Each row below holds a small network's activations on one input, seen along a few directions.
Each table varies a few parts of the input and shows all the possible inputs, shuffled.
A made-up example of a description, with smaller parts first: one of 8 places around a ring, together with either a single point or (one of 2 separate values, together with one of 4 places along a line) or one of 9 places along a line.
Shared parts are said once, and a part with two or three values counts as separate values.
(in the rows, 128 means zero)

Other details of the inputs vary at random and push rows far along two fixed directions, the same in every table; ignore that.

Rows:
R1: [119 143 155 125 132 180 141 170 122 115 121 100 153 146]
R2: [109 140 156 124 130 190 137 174 126 120 132 111 162 155]
R3: [118 132 134 119 141 183 137 168 118 110 121 118 164 138]
R4: [156 144 121  65 119  82 110 139 142 173 171 158  99 120]
R5: [156 164  97  68 127  77 105 136 109 157 156 148  92 153]
R6: [130 131 147 157 110 134 162 138 122 117 124 128 148 138]
R7: [122 122 158 124 127 153 129 141 152 136 130 108 140 108]
R8: [111  90  87 206 137  85 115  29 118  91  72 117  95 109]
R9: [107  85 104 167 152 105  87  46 147 113  87 100  89  83]
R10: [113 107 146 124 137 179 133 148 149 123 126 123 162 101]
R11: [171 168 100  71 140  70 110 142 111 151 149 137  91 141]
R12: [121 108 114 167 123 125 145 107 116 105 110 140 143 122]
R13: [119 129 163 154 107 168 171 166 129 119 139 140 172 151]
R14: [166 154 110  95 102  63 143 137 113 155 165 178 110 150]
R15: [102 101 127 152 135 124  94  79 146 136 119 114 101 106]
Each input here is: one of 3 separate values, together with one of 5 places around a ring.
Q: The inputs of R7 and R4 match in every part but the place on the ring of 5. If R1 is changed in the same way as R7 into R4, which row does it become?
A: R5
Q: Which other rows does R10 become when the choice among 3 separate values takes its other values? List them by row number.
A: R3, R12
Q: Which other rows does R14 become when the place on the ring of 5 takes its other values? List them by row number.
A: R6, R8, R12, R13

Rows:
R16: [120 127 123 137 132 133 122 121 120 122 120 120 127 132]
R17: [125 123 122 152 121 123 139 118 117 118 121 135 133 133]
R18: [124 126 133 138 131 130 124 120 131 126 120 114 123 123]
R19: [163 152 106  84 121  52 106 116 123 167 161 153  78 133]
R20: [121 118 121 131 132 134 123 118 129 123 121 127 130 122]
R21: [126 118 125 132 136 131 124 120 134 124 120 122 129 113]
R22: [121 127 123 135 132 133 123 120 122 120 118 119 125 132]
R23: [121 124 119 134 134 133 122 121 122 121 119 124 130 126]
R24: [122 124 120 131 133 133 122 120 125 120 117 123 129 127]
R25: [142 150 151  97 124 153 149 185 131 133 149 133 152 146]
R26: [147 148 152 110 110 147 169 187 125 131 153 150 164 149]
R27: [126 126 128 135 135 130 124 122 127 121 117 113 125 123]
R28: [117 119 127 137 128 133 122 117 131 128 126 128 128 122]
R29: [119 127 128 138 128 133 123 118 126 125 121 119 123 133]
R30: [118 127 128 140 129 133 122 119 124 126 123 120 125 132]
R31: [118 120 131 137 126 132 123 117 131 128 124 125 125 127]
R32: [117 121 130 139 127 132 122 117 128 129 126 125 126 127]
R33: [127 123 124 132 137 131 123 122 129 121 116 118 128 117]
R34: [127 123 125 148 122 122 141 117 125 115 119 135 131 133]
R35: [123 120 135 138 130 130 124 118 135 129 123 119 124 118]
R36: [122 118 122 131 134 133 124 118 133 122 120 127 129 122]
R37: [123 118 132 135 131 130 124 118 137 127 123 122 126 113]
R38: [119 118 128 134 128 132 123 117 137 126 124 127 126 122]
R39: [137 141 152  99 118 153 148 179 137 140 154 141 155 136]
R40: [176 156 102  94 118  36 124 118 113 160 158 158  84 130]
R41: [120 126 130 137 129 133 123 119 130 124 120 119 122 132]
R42: [123 123 121 131 135 133 122 121 129 119 116 123 128 126]
R43: [139 142 146  97 123 154 148 181 131 138 153 142 159 135]
Q: The inputs of R39 and R38 match in every part but one. If R22 is changed in the same way as R39 into R38, which row does it become?
A: R25
Q: What do these inputs look like to the network?
A: one of 4 places along a line, together with either a single point or one of 6 places around a ring
Q: Which other rows does R18 become when the place on the line of 4 takes its other values? List them by row number.
A: R29, R30, R41

Rows:
R44: [175 155 140  77 116 101 157 190 129 161 181 173 144 129]
R45: [ 86  97 140 188 128 165 127  98 131 107 105 114 139 127]
R46: [154 156  84 114 130  44  96  90  96 147 133 129  71 134]
R47: [104 119 154 165 135 194 154 146 123  88  93  93 167 141]
R48: [101  95 151 162 126 195 161 146 144  87 101 127 186 117]
R49: [176 152 122  87 118  79 146 154 134 151 160 163 119 127]
R50: [124 119  84 104 149  47  38  36 140 170 130 111  29  97]
R51: [167 175 126  78 126 113 146 183 115 140 155 144 131 160]
R52: [ 95 117 150 115 161 215 105 154 147 112 104  78 156 114]
R53: [ 95 111 161 173 121 195 153 139 146 100 108 112 163 140]
R54: [102  88 113 197 131 116 116  57 130 103  86 109 117  93]
R55: [ 87 101 143 170 120 184 139 118 133 108 110 120 158 133]
R56: [172 151 157  88 111 113 169 188 136 150 166 154 146 129]
R57: [135 129  82 125 120  39  88  58 115 146 132 149  59 133]
R58: [159 162 169  89 103 124 161 191 133 159 175 148 137 154]
R59: [ 86  69 102 164 165 131  65  33 157 112  77  84  91  64]
R60: [102 120 132 146 134 194 146 148 115  96 105 114 173 143]
R61: [172 153 131  67 110 105 158 186 127 160 178 176 148 130]
R62: [ 99 113 128 169 144 176 132 125 114  93  97 106 155 135]
R63: [139 135  54 123 141  35  78  50  94 127 109 134  57 134]
R64: [158 170 166  86  99 123 155 199 129 167 185 151 142 152]
Q: The inputs of R52 and R59 match in every part but one. If R62 is changed in the same way as R52 into R59, which row does it become?
A: R44
Q: What do these inputs look like to the network?
A: one of 3 separate values, together with either a single point or one of 6 places around a ring
Q: Which other rows agree with R53 in the choice among 3 separate values? List them by row number.
A: R45, R50, R55, R57, R58, R64
Q: Which other rows does R54 become when the choice among 3 separate values takes its other values? List them by row number.
A: R46, R64

Rows:
R65: [172 168 105  45 125  66 104 150 117 177 176 154  94 132]
R66: [ 98  98 121 219 110 155 176 101 104  71  86 140 168 148]
R67: [ 91  97 133 234 105 157 175  94 105  70  81 127 162 152]
R68: [110 136 155 125 134 194 133 166 132 115 122 105 156 150]
R69: [115 133 156 121 144 204 143 180 136 106 115 101 171 139]
R70: [106 104 143 150 128 148 117 102 153 125 116 113 122 112]
R71: [186 180 124  33 124  75 121 186 120 182 184 148 108 132]
R72: [140 132 176  93 122 177 160 201 159 135 150 131 172 118]
R73: [182 164 118  57 130  58 112 153 128 180 180 155  92 120]
R74: [115  90  71 152 140  50  66  10 136 134  99 126  52  89]
R75: [128 110  75 133 145  51  70  41 124 148 122 131  61  97]
R76: [133 131 121 117 133  95  99 105 133 153 145 128  93 117]
R77: [ 95 114 130 145 148 190 120 127 132  98  97 102 151 133]
R78: [165 164 170 128  91 152 228 228 110 115 158 172 203 171]
R79: [ 84  98 122 167 141 148  95  75 130 111  89  87 114 110]
Q: The inputs of R72 and R70 match in every part but one. If R71 is changed in the same way as R72 into R70, which row does it become?
A: R79
Q: What do these inputs look like to the network?
A: one of 3 separate values, together with either a single point or one of 4 places along a line
